These are the activations of a small neural network, seen along a few directions. Each row is one input.
In each table, some parts of the input vary, and every possible input appears once, in random order.
Descriptions start from the smaller parts, as in this example, which fits no table here: values(2) and (point or ring(11) or (ring(5) and line(6))).
Shared parts are said once, and a part with two or three values counts as separate values.
In the rows, 128 means zero.

Other details of the inputs vary at random and push rows far along two fixed directions, the same in every table; ignore that.

Table:
r1: [148  65 148 170 120 114 102  83  84 172  76]
r2: [116  82 145 131 152 124 163 109 127 145 127]
r3: [ 99 157  95 116  55 121  78 149 133 147 110]
r4: [117 191  99 106 158 141 123 153 163  77 131]
r5: [164  82 135 158 149 142 149 118  92 159 113]
r6: [111 167 107 104  93 112  82 139 131 168 108]
r7: [176  98 120 129 215 162 150 128 119  47 138]
r8: [126 185 147 122 111 124 127 146 143 139 136]
r9: [130  39 154 152 179 135 135  83 123 118 112]
r10: [148 163 109  79 177 140 170 171 157  66 135]
r11: [136 207 123 102 110 128 131 145 165 129 167]
r12: [150 133 161 121 102 107 132 114 106 148 120]
r13: [ 59 145 101 116  60 114  91 132 122 161 150]
r14: [114  72 126 137 160 146 143 120 139  57 145]
r15: [169 105 122 149 209 153 144 130 148  61 138]
r16: [130 206 121  95  88 129 118 141 119 163 165]
r17: [168  82 140 174 166 139 159 115 132 135 112]
r18: [151 102 112 122 162 142 146 136 115  30 128]
r19: [105  88 137 134 144 114 113 107 120 144 128]
r20: [ 93 180 139  77 100 113 135 127 157 145 168]
r21: [131 161 114  97 125 109 144 144 112 132 127]
r22: [108  52 162 169  97  99 129  90 102 228  99]
r23: [123 193 109  99 164 142 166 165 163  81 132]
r24: [143  74 125 175 115 146 110 117  86 131 116]
r25: [170  55 195 174  94 120 122  95 109 193  71]
r26: [ 87 166 150 101  75 103 115 120 133 194 157]
r27: [137 149  89 133 150 152 130 156 155  49 161]
r28: [ 77 183  97 140  49 114  77 149 129 163 116]
Description of these inputs: line(4) and (values(2) or ring(5)).
The inputs of r18 and r1 match in every part but the line(4) part. If r24 is changed in the same way as r18 into r1, which row does it become? -> r7

Table:
r29: [129 140 135 145  86 111 116 130 124 146 118]
r30: [143 104 139 156 127 124 105 106 106 155  90]
r31: [120 150 116 110 138 133 140 132 153  74 164]
r32: [170  93 142 163 188 147 155 121 146  65 108]
r33: [136 134 130 133  91 121  97 113  99 160 117]
r34: [107 109 126 154 114 121 115 116 101 177 129]
r35: [147  83 140 123 172 143 143 105 121  71 138]
r36: [ 98 205 104 111  72 128  89 158 137 171 149]
r37: [157  98 143 139 168 158 154 139 144  72 107]
r38: [151 102 124 153 135 127 121 119 120 154  98]
r39: [139 139 114 137 107 121 103 135 119 171 127]
r40: [120  90 132 135  95 107 115 114 112 173 118]
r41: [129 114 134 151  95 118 123 124  90 168 108]
r42: [156 106 138 130 157 136 134 126 119  93  99]
r43: [127 124 181 131 102 121 136 111 134 205 120]
r44: [115  77 152 149 103 130 122 115 123 143 114]
r45: [119  95 139 166 134 122 122 105 137 135 112]
r46: [100 127 122 125 101 115 126 128 106 151 133]
r47: [140 130 178 138 119 106 150 107 137 180 126]
r48: [103 108 134 130 100 109 101 110 109 168 102]
r49: [119 137 101  92 152 127 143 146 147  96 137]
r50: [110  85 146 150 109 130 120 117 130 152 101]
r51: [118  85 145 149 104 138 117 107 125 146 127]
r52: [122 209 138  57 142 119 150 141 148 124 163]
r53: [114 227 121  57 146 123 172 157 149 124 177]
r54: [139  78 147 148 175 157 144 125 142  82 139]
r55: [124 215  95  79 140 134 114 162 140  87 164]
r56: [148  90 122 127 185 141 146 129 139  85 146]
r57: [110 109 142 145  92 107 119 115 127 146 124]
r58: [146 110 146 177 114 121 111 118 122 156 113]
r59: [150  70 124 137 196 142 154 117 140  86 121]
r60: [135 115 124 159 131 130 124 118 107 156 102]
r61: [101 211  83  86  68 105  96 161 133 178 130]
r62: [106 106 121 150 131 121 124 113 113 159 114]
r63: [141 111 112 108 160 139 147 128 138  82 153]
r64: [164 101 143 123 166 140 146 128 118  66 117]
r65: [112  99 134 143 124 115 101  99 112 162 103]
r66: [106 151 108 105 163 149 137 147 166  72 150]
r67: [158 108 140 138 148 160 145 129 137  81 133]
r68: [114 147 105 104 144 139 146 134 125  90 164]
r69: [150 115 140 127 148 152 148 145 142  72 128]
r70: [ 93 195  95  83 129 121 135 160 167  80 156]
r71: [135  98 139 151 166 133 142 122 145  88 143]
r72: [127 120 128 150 104 121 123 127 100 170  96]
r73: [139 134 133 154  91 121 113 117 123 147 124]
r74: [127 197  91  90 131 142 141 155 126  91 165]
r75: [ 78 198  98  91  85 108  80 140 125 167 157]
r76: [137 110 143 163 103 117 120 122 126 152  92]
r77: [ 78 173  98 102  90 110 114 142 119 169 132]
r78: [126 173 107 109 142 151 126 154 157  94 134]
r79: [168 110 163 108 182 129 179 122 146 125 137]
r80: [120  90 145 129 122 117 120 108 107 127 118]
r81: [157  88 138 148 117 121 129 123 110 145 104]
r82: [153 162  99  95 144 140 139 149 140  86 155]
r83: [110 186 101 123  96 122 107 147 112 169 145]
The inputs of r31 and r51 match in every part but one. If r47 is changed in the same way as r31 into r51, which row does it become? -> r43
The inputs of r78 and r60 match in every part but one. If r37 is changed in the same way as r78 into r60, which row does it become? -> r72
Describe the family of inputs behind these rows. -> values(5) and (point or (values(2) and ring(5)))
List by row number the other rows that have the values(5) part in common with r38. -> r39, r40, r49, r56, r59, r61, r63, r79, r81, r82
Change only the values(2) part in r77. List by row number the other rows that result. -> r72
A walk changes only the ring(5) part. It starts at r45 and steps to r70. List the rest of the walk in order. -> r57, r31, r71
Change only the values(5) part in r55. List by row number the other rows that result. -> r36, r39, r58, r83
A walk changes only the ring(5) part. It starts at r65 and steps to r75. List the rest of the walk in order. -> r35, r80, r48
